A small network was trained on invented records. Each row is its activation on one of them, seen along a few directions.
Here are examples, each followed by its value of one field, Bapo.
The largest differences between rows may come from other fields.
In the rows, 500 means zero.
Random noise pushes rows far along 2 fixed directions. That doesn't count. These rows show it; they differ only by the noise:
539, 346, 310, 463, 521, 505, 364, 450, 545, 644, 460, 521, 614, 499, 542
458, 482, 474, 464, 577, 562, 564, 508, 433, 486, 530, 503, 471, 477, 507
434, 480, 491, 472, 603, 575, 562, 551, 422, 484, 503, 480, 433, 467, 512
471, 450, 440, 465, 570, 552, 518, 504, 456, 522, 508, 502, 495, 480, 516

311, 643, 576, 528, 597, 675, 694, 595, 393, 355, 483, 413, 261, 392, 497 -> u1
540, 445, 403, 507, 552, 613, 411, 534, 588, 588, 426, 475, 474, 489, 504 -> u13
558, 458, 541, 467, 571, 461, 474, 586, 569, 553, 454, 411, 522, 472, 581 -> u5
535, 419, 511, 473, 428, 444, 407, 455, 470, 572, 497, 519, 534, 427, 582 -> u14
376, 701, 561, 468, 580, 624, 673, 503, 351, 345, 491, 589, 426, 493, 589 -> u6
488, 402, 400, 593, 494, 393, 386, 611, 553, 550, 477, 398, 599, 533, 466 -> u7
369, 466, 463, 551, 561, 587, 447, 595, 412, 590, 346, 403, 481, 437, 582 -> u1
571, 451, 431, 487, 394, 382, 489, 422, 547, 463, 543, 475, 625, 529, 403 -> u12
622, 280, 425, 523, 466, 365, 465, 523, 571, 604, 578, 528, 564, 639, 490 -> u2
720, 531, 434, 415, 295, 513, 484, 248, 640, 538, 644, 678, 752, 497, 491 -> u3
502, 703, 427, 370, 457, 596, 463, 235, 445, 382, 482, 669, 566, 375, 504 -> u3
502, 402, 486, 511, 505, 435, 363, 544, 537, 583, 503, 489, 584, 479, 583 -> u10
445, 592, 649, 549, 562, 512, 622, 662, 373, 417, 500, 479, 319, 478, 407 -> u4
369, 597, 782, 512, 648, 604, 673, 671, 400, 390, 496, 378, 315, 446, 553 -> u10
523, 527, 827, 578, 455, 399, 784, 547, 386, 303, 816, 451, 430, 624, 347 -> u8
431, 488, 503, 520, 567, 473, 529, 730, 465, 472, 468, 385, 435, 523, 465 -> u13
555, 250, 502, 566, 613, 487, 208, 811, 646, 701, 255, 306, 434, 502, 595 -> u5
528, 362, 637, 637, 565, 467, 523, 642, 492, 465, 566, 401, 387, 548, 466 -> u8
656, 406, 559, 580, 367, 333, 610, 465, 550, 555, 654, 470, 669, 703, 451 -> u7
544, 510, 329, 517, 419, 552, 358, 405, 594, 551, 428, 619, 649, 568, 530 -> u6
515, 437, 379, 504, 426, 456, 489, 558, 516, 489, 525, 468, 647, 536, 514 -> u6
501, 621, 402, 452, 516, 556, 431, 276, 490, 568, 387, 543, 501, 462, 495 -> u4
505, 563, 622, 460, 463, 587, 702, 438, 436, 371, 662, 584, 437, 537, 407 -> u11
403, 453, 382, 553, 529, 562, 348, 614, 618, 662, 274, 396, 496, 485, 560 -> u1
553, 266, 395, 489, 412, 332, 282, 461, 651, 732, 342, 471, 671, 550, 559 -> u14
394, 207, 590, 561, 587, 488, 278, 843, 541, 619, 335, 254, 438, 561, 544 -> u10
595, 419, 419, 486, 369, 345, 569, 465, 518, 457, 585, 473, 592, 544, 496 -> u12
550, 293, 530, 478, 518, 381, 452, 700, 623, 594, 464, 347, 499, 621, 549 -> u5
604, 418, 623, 637, 450, 358, 564, 522, 517, 452, 621, 489, 552, 627, 446 -> u8
643, 337, 364, 449, 236, 294, 388, 289, 706, 648, 608, 626, 824, 651, 467 -> u9
617, 605, 413, 444, 422, 497, 585, 228, 582, 444, 735, 608, 627, 487, 435 -> u2
518, 397, 511, 621, 599, 589, 413, 661, 550, 580, 407, 429, 374, 501, 535 -> u7
415, 605, 468, 389, 470, 606, 509, 526, 521, 501, 476, 508, 406, 417, 553 -> u11
460, 563, 525, 509, 439, 476, 575, 332, 467, 442, 613, 567, 645, 476, 461 -> u9
666, 461, 460, 482, 377, 408, 560, 423, 583, 507, 579, 472, 621, 558, 534 -> u12
516, 442, 552, 528, 591, 451, 473, 550, 483, 539, 504, 407, 536, 536, 452 -> u2
267, 511, 599, 442, 701, 645, 512, 774, 349, 504, 334, 341, 252, 404, 538 -> u11
469, 597, 423, 434, 601, 592, 484, 461, 444, 514, 472, 538, 499, 534, 582 -> u13
362, 362, 520, 575, 602, 496, 355, 667, 476, 572, 204, 316, 379, 384, 552 -> u14
428, 558, 590, 494, 581, 566, 696, 510, 367, 418, 559, 501, 371, 441, 475 -> u4
487, 268, 507, 553, 550, 513, 281, 751, 518, 628, 275, 350, 484, 505, 502 -> u3
371, 435, 456, 500, 599, 578, 338, 578, 613, 658, 313, 433, 479, 380, 591 -> u9

Here are new rows. What is Bapo for each?
486, 449, 441, 501, 570, 580, 495, 608, 466, 505, 482, 446, 412, 481, 518 -> u13
506, 558, 432, 445, 524, 590, 361, 470, 511, 539, 343, 516, 523, 315, 572 -> u3
647, 444, 631, 510, 491, 396, 582, 462, 510, 492, 611, 540, 623, 570, 458 -> u5
443, 506, 448, 471, 464, 535, 384, 409, 576, 625, 451, 534, 546, 391, 635 -> u9
426, 390, 737, 550, 551, 489, 523, 712, 454, 443, 575, 389, 425, 580, 447 -> u10
490, 742, 494, 431, 437, 619, 587, 309, 386, 384, 573, 531, 416, 447, 457 -> u4
482, 442, 694, 548, 464, 462, 615, 555, 431, 383, 669, 433, 530, 626, 450 -> u10
611, 529, 477, 553, 372, 417, 587, 336, 559, 490, 694, 555, 660, 580, 463 -> u7
570, 445, 410, 408, 502, 454, 343, 489, 524, 539, 458, 511, 597, 437, 588 -> u5
407, 554, 487, 521, 547, 558, 396, 577, 472, 398, 486, 488, 426, 482, 586 -> u10
591, 768, 424, 431, 437, 649, 562, 233, 472, 371, 705, 642, 606, 512, 455 -> u13
493, 398, 683, 645, 542, 393, 554, 696, 496, 439, 563, 442, 407, 594, 445 -> u8
437, 498, 627, 517, 475, 483, 526, 450, 513, 543, 504, 525, 541, 525, 520 -> u9
614, 467, 249, 408, 378, 499, 393, 275, 669, 549, 485, 655, 703, 455, 463 -> u3
